Look-ups in named tables: a row name and a column name give one cell, copied from the table.

mupa:
,loroke,dop,vonofez,kadigov,sev,vuneru,pef,gipok
dolutuz,0.0,0.0,-0.1,-0.2,0.0,-0.1,0.3,0.1
tok,0.1,0.1,-0.1,0.1,0.2,-0.1,0.3,-0.1
lunupul,0.1,-0.1,0.0,-0.1,0.1,-0.5,0.1,-0.1
megeb,0.3,0.0,0.1,0.1,0.0,-0.2,0.5,-0.5
tup,0.0,0.0,-0.3,-0.2,0.1,-0.3,-0.3,0.2
muviri,0.2,0.0,0.1,0.0,-0.6,0.0,-0.5,0.3
vedigu,0.3,0.0,-0.2,0.0,0.1,-0.6,0.5,-0.5

What is the kadigov of tup in mupa?
-0.2
What is the vuneru of vedigu in mupa?
-0.6
What is the dop of lunupul in mupa?
-0.1
What is the loroke of lunupul in mupa?
0.1
What is the kadigov of megeb in mupa?
0.1
What is the dop of dolutuz in mupa?
0.0
What is the vuneru of tok in mupa?
-0.1
What is the loroke of vedigu in mupa?
0.3
What is the sev of lunupul in mupa?
0.1
What is the pef of tup in mupa?
-0.3
What is the sev of tup in mupa?
0.1
What is the pef of lunupul in mupa?
0.1
What is the kadigov of dolutuz in mupa?
-0.2
What is the pef of vedigu in mupa?
0.5
What is the sev of muviri in mupa?
-0.6
What is the loroke of muviri in mupa?
0.2
What is the kadigov of vedigu in mupa?
0.0
What is the vuneru of tup in mupa?
-0.3

zin
cols = kefivid, tepig, tiga
keresif: [213, 121, 180]
lef: [227, 153, 155]
gazevek: [75, 75, 203]
rir: [108, 29, 103]

tepig of rir = 29
tepig of lef = 153
kefivid of gazevek = 75
kefivid of rir = 108
tepig of keresif = 121
tepig of gazevek = 75
tiga of gazevek = 203
tiga of rir = 103
kefivid of keresif = 213
kefivid of lef = 227
tiga of lef = 155
tiga of keresif = 180

vove:
	ludupep	difif	femip
dedoni	0.1	-0.3	0.5
fik	0.1	-0.3	0.8
livumos	0.1	-0.3	0.6
mefet	-0.1	-0.2	-0.5
far	0.2	-0.3	0.8
tigerek	0.0	-0.1	0.1
kudoni	-0.1	-0.2	-0.5
zifinos	-0.1	-0.2	-0.4
nof	0.1	-0.2	0.6
fonofi	-0.1	-0.2	-0.1

nof, difif => -0.2
nof, ludupep => 0.1
nof, femip => 0.6
fik, difif => -0.3
zifinos, ludupep => -0.1
tigerek, femip => 0.1
livumos, femip => 0.6
mefet, femip => -0.5
fonofi, difif => -0.2
livumos, difif => -0.3
mefet, difif => -0.2
zifinos, difif => -0.2
fonofi, ludupep => -0.1
zifinos, femip => -0.4
fonofi, femip => -0.1

finavis:
fields: luri, damuru, tos, ponepe, binani, lazo, feva, zonu
vuk: [375, 400, 297, 212, 163, 105, 322, 277]
gik: [327, 330, 283, 206, 159, 137, 273, 299]
zod: [639, 735, 425, 206, 136, -155, 576, 353]
vure: [512, 580, 369, 211, 152, -56, 450, 328]
nutot: [679, 769, 455, 208, 130, -223, 622, 364]
vak: [259, 288, 281, 161, 43, -60, 191, 521]
padog: [464, 361, 289, 215, 149, 349, 299, 256]
gol: [-804, -904, -296, 213, 237, 930, -716, 50]
fiz: [237, 259, 240, 214, 174, 211, 219, 252]
fak: [460, 405, 286, 433, 747, 929, 455, -425]
busizi: [282, 338, 280, 214, 182, 161, 297, 268]

What is the luri of vure in finavis?
512
What is the ponepe of gol in finavis?
213
What is the zonu of busizi in finavis?
268
What is the lazo of fak in finavis?
929
What is the lazo of padog in finavis?
349
What is the lazo of gol in finavis?
930
What is the lazo of busizi in finavis?
161
What is the ponepe of zod in finavis?
206
What is the lazo of zod in finavis?
-155
What is the tos of fak in finavis?
286
What is the luri of fak in finavis?
460

nufu
|  | vibo | nuf | bagu | sil | poveko | gobud | nor | kugo |
|---|---|---|---|---|---|---|---|---|
| bifonuz | 0.3 | 0.4 | 0.4 | 0.4 | 0.3 | 0.5 | 0.5 | 0.3 |
| mavuzu | 0.3 | 0.4 | 0.3 | 0.5 | 0.3 | 0.5 | 0.5 | 0.2 |
| volad | 0.7 | 0.5 | 0.4 | 0.4 | 0.5 | 0.3 | 0.2 | 0.8 |
| vapazi | 0.5 | 0.5 | 0.4 | 0.4 | 0.4 | 0.5 | 0.3 | 0.5 |
| dosim | 0.4 | 0.3 | 0.4 | 0.3 | 0.2 | 0.3 | 0.5 | 0.5 |
| taviv | 0.3 | 0.3 | 0.3 | 0.4 | 0.2 | 0.4 | 0.4 | 0.4 |
| tukipi | 0.3 | 0.4 | 0.3 | 0.4 | 0.3 | 0.4 | 0.3 | 0.4 |
| bop | 0.5 | 0.4 | 0.4 | 0.3 | 0.4 | 0.4 | 0.5 | 0.4 |
| kudasa | 0.4 | 0.3 | 0.4 | 0.4 | 0.5 | 0.4 | 0.3 | 0.4 |
| dopoz | 0.6 | 0.5 | 0.6 | 0.3 | 0.6 | 0.2 | 0.2 | 0.7 |
| nabapul | 0.3 | 0.3 | 0.3 | 0.4 | 0.2 | 0.4 | 0.5 | 0.4 |
| fuf | 0.4 | 0.4 | 0.3 | 0.3 | 0.2 | 0.5 | 0.4 | 0.3 |

gobud of vapazi is 0.5
nor of nabapul is 0.5
nuf of fuf is 0.4
sil of mavuzu is 0.5
gobud of tukipi is 0.4
sil of nabapul is 0.4
vibo of kudasa is 0.4
vibo of dosim is 0.4
bagu of dopoz is 0.6
poveko of taviv is 0.2
nor of tukipi is 0.3
vibo of dopoz is 0.6
gobud of dosim is 0.3
kugo of dopoz is 0.7
Row with the largest poveko: dopoz

sebagal =
,raruf,tukovik,gike,tevonul,lusisav,sis,sogutu
ketus,38.5,65.5,50.8,13.7,-21.4,69.3,33.4
fono,-19.4,45.4,29.7,26.5,53.2,-1.7,-8.8
molos,-21.3,-1.7,46.9,21.7,-59.1,13.8,8.1

raruf of ketus: 38.5
sis of molos: 13.8
lusisav of molos: -59.1
tukovik of ketus: 65.5
sogutu of ketus: 33.4
tukovik of fono: 45.4
sis of ketus: 69.3
sis of fono: -1.7
Which row has the largest raruf? ketus

vegib =
|  | kugu | notivi | sorit | tadula | nos | reles | faveno | nulol |
|---|---|---|---|---|---|---|---|---|
| keb | 29 | 96 | 154 | 198 | 131 | 156 | 88 | 47 |
| ladi | 104 | 45 | 87 | 198 | 83 | 91 | 79 | 148 |
| rudo | 124 | 97 | 75 | 198 | 104 | 93 | 135 | 119 |
| bavape | 57 | 163 | 126 | 198 | 34 | 180 | 67 | 45 |
| pogav | 121 | 69 | 114 | 198 | 99 | 90 | 71 | 37 |
| zus | 35 | 91 | 135 | 198 | 136 | 92 | 133 | 130 |
| fodul | 104 | 29 | 80 | 198 | 75 | 86 | 107 | 57 |
| zolaz | 126 | 93 | 98 | 198 | 99 | 120 | 99 | 102 |

zus, nos -> 136
zolaz, notivi -> 93
ladi, nos -> 83
pogav, notivi -> 69
rudo, nulol -> 119
keb, nulol -> 47
ladi, notivi -> 45
keb, nos -> 131
keb, notivi -> 96
bavape, nos -> 34
zolaz, kugu -> 126
Row with the largest nulol: ladi

kig:
         bavi   ref  todat  faki  zelud   lok  favoka
sunufiz  -2.6   4.3   -3.7  -8.7    1.5  -7.1     0.8
zul       6.2   8.5    4.6  -8.8   -6.6   1.2     0.4
loda     -4.4  -4.1    1.3   1.0    6.8  -1.9    -2.3
patare    0.7   3.9    6.2  -3.4    3.1  -3.7    -6.9
givod    -8.0   8.6   -7.8   2.3   -2.0  -3.1    -6.4
futifu    2.6  -3.7    2.5  -3.4    0.4  -7.9     0.1

bavi of givod = -8.0
todat of givod = -7.8
lok of patare = -3.7
favoka of loda = -2.3
bavi of sunufiz = -2.6
lok of futifu = -7.9
faki of givod = 2.3
faki of patare = -3.4
zelud of sunufiz = 1.5
lok of givod = -3.1
lok of zul = 1.2
zelud of patare = 3.1
todat of loda = 1.3
Row with the largest lok: zul

